A small network was shown many inputs. Here are its activations along a few directions, one row for each input.
In each table, some parts of the input vary, and every possible input appears once, in random order.
Descriptions start from the smaller parts, as in this example, which fits no table here: one of 8 places around a ring, together with either a single point or (one of 2 separate values, together with one of 4 places along a line) or one of 11 places along a line.
Shared parts are said once, and a part with two or three values counts as separate values.

Other details of the inputs shift rows strongly along three fixed directions, in all tables alike. That doesn't count.

Rows:
r1: [ 34  -6 -12 -22 -19 -23  18 -28  -1 -15   0]
r2: [  3  20  15 -51  -8 -21  -9 -19 -19   0  14]
r3: [ -5 -16 -16 -35  51   7  13 -75  26  -4  21]
r4: [-11  -9   7 -17  23  27 -20  -6  18 -12  17]
r5: [ -4  -3   1  27  -8 -11   0  45 -13  -4  -3]
r6: [ -5  33  27 -53 -31 -22 -18  -7 -17 -10   8]
r7: [ -2 -12   5  12 -20  -3  -1  31   4 -15 -12]
r8: [ 14 -21 -14  29   5  -8  15 -26   2  25 -10]
r9: [  1  -4 -14  23  -9   0  14  24   6 -16  -3]
r10: [-19   5  -4  -1  34  28 -20   5  23 -13  25]
r11: [ 16 -34 -20  32   6  12  15 -26  23  13 -11]
r12: [ -4 -17   1  16   4 -14   8  13  -7   0  -7]
r13: [ 30  11 -10 -11 -24 -27  18 -41 -21  24 -24]
r14: [ -6  -9   8  30 -11   1   6  22  -4  20 -11]
r15: [ 49 -19 -28 -17  -4 -31  34 -51   3 -14   1]
r16: [-26   8  11 -11  38  31 -31   2  13  -7  31]
r17: [ -2  -8  -7  23  10  -3  12  29 -17  -2 -19]
r18: [ 37   6   3 -33 -51 -26  23 -37  -5   7 -16]
r19: [-13  11   9  24 -27  11 -15  21   0  13  -6]
r20: [-25   7   1  -7  25  43 -28 -26  31  15  18]
r21: [ -1 -14  -1  36  -7   6  19  10   7  12 -12]
r22: [-23   0   0 -18  33  28 -12 -12  21 -10  23]
r23: [ -8  -1   0  25 -21  12  12  18  11   6 -13]
r24: [-13  38  27 -45 -21 -13 -27  16 -29  -3  -5]
r25: [ 20 -31 -33  24  53  -5  32 -31  -3   3  -8]
r26: [  1   2  -3  28 -12  -9   2  39  -5 -14   0]
r27: [-30  14  20  -8  35  45 -32   5   5  22   6]
r28: [ -7  43  32 -53 -39 -15 -25  12 -21 -12  11]
r29: [  0   7  -6  25   2  -6  -2  45 -18  -6 -14]
r30: [  0  -1  -1  27  -7 -14  -1  44 -12  -5  -1]
Description of these inputs: one of 5 places along a line, together with either one of 2 separate values or one of 4 places along a line.
The inputs of r27 and r21 match in every part but the place on the line of 5. If r29 is changed in the same way as r27 into r21, which row does it become? -> r26
A walk changes only the place on the line of 4. It starts at r10 and steps to r9. List the rest of the walk in order. -> r22, r3
Which other rows does r13 become when the choice among 2 separate values takes its other values? List them by row number. -> r27
Which other rows does r2 become when the place on the line of 4 takes its other values? List them by row number. -> r5, r12, r30

Rows:
r31: [  2 -33   4  62  -8  17   0  46   8  20 -22]
r32: [ 19  40   9 -55 -41 -26  13 -56 -21  29  -6]
r33: [-35   8  30 -50  26  56 -34 -21  29   2  16]
r34: [  9   3  19 -13 -43 -34  -8  22 -33  12 -22]
r35: [  5  31  26 -39 -47 -30   3  33 -32 -24 -29]
r36: [-14 -70 -18  65  42  -6  40  -3  20   6   0]
r37: [ -6  -3  -7  51  -4  25 -33  72   6  -4  -7]
r38: [-31   8   5 -36  66  54 -33  -3  23 -20  32]
r39: [  2 -19 -32  79   3  16  26  11  10  15 -22]
r40: [ 50  27  -4 -62 -24 -45  -1 -41 -37  -9   6]
r41: [-31  19  -5  53  11  28 -23  80 -11  -4  -1]
r42: [ 37  13 -11 -48 -17 -54  27 -53 -17 -18  25]
r43: [ 21 -30 -21 -10  56  26  -9 -84  31  16  22]
r44: [  1   4  24  24 -82 -31  12  56  -8   3 -13]
r45: [-24 -40   0  45   5  14  22  45   7  -5 -33]
r46: [-55  37  53 -40  15  21 -66  38   1 -14  43]
r47: [-19  26 -14 -18  54  38 -30 -38  21  11  30]
r48: [ 50 -20 -17 -39  36 -46  31 -85 -18   7  -1]
r49: [ 28  -7 -19  10 -23 -53  58 -32 -31  23 -33]
r50: [  7  36  23 -23 -92 -30 -16  20 -13 -14   9]
r51: [ 22  -3 -20  22 -51 -16  32  39   1 -25 -36]
r52: [-53  57  42 -31  26  34 -62  40 -12  10  20]
r53: [ 19 -70 -49  67  34  20  60 -33  38  -7 -27]
r54: [ -6 -16 -20 -14  58  21  -9 -53  39  -8  48]
The inputs of r46 and r36 match in every part but one. If r52 is changed in the same way as r46 into r36, which row does it become? -> r49
What is each input in this table made of? -> one of 4 separate values, together with one of 6 places around a ring
Which other rows does r31 become when the choice among 4 separate values takes its other values? List them by row number. -> r32, r33, r44
Which other rows does r41 become when the choice among 4 separate values takes its other values? List them by row number. -> r38, r40, r42
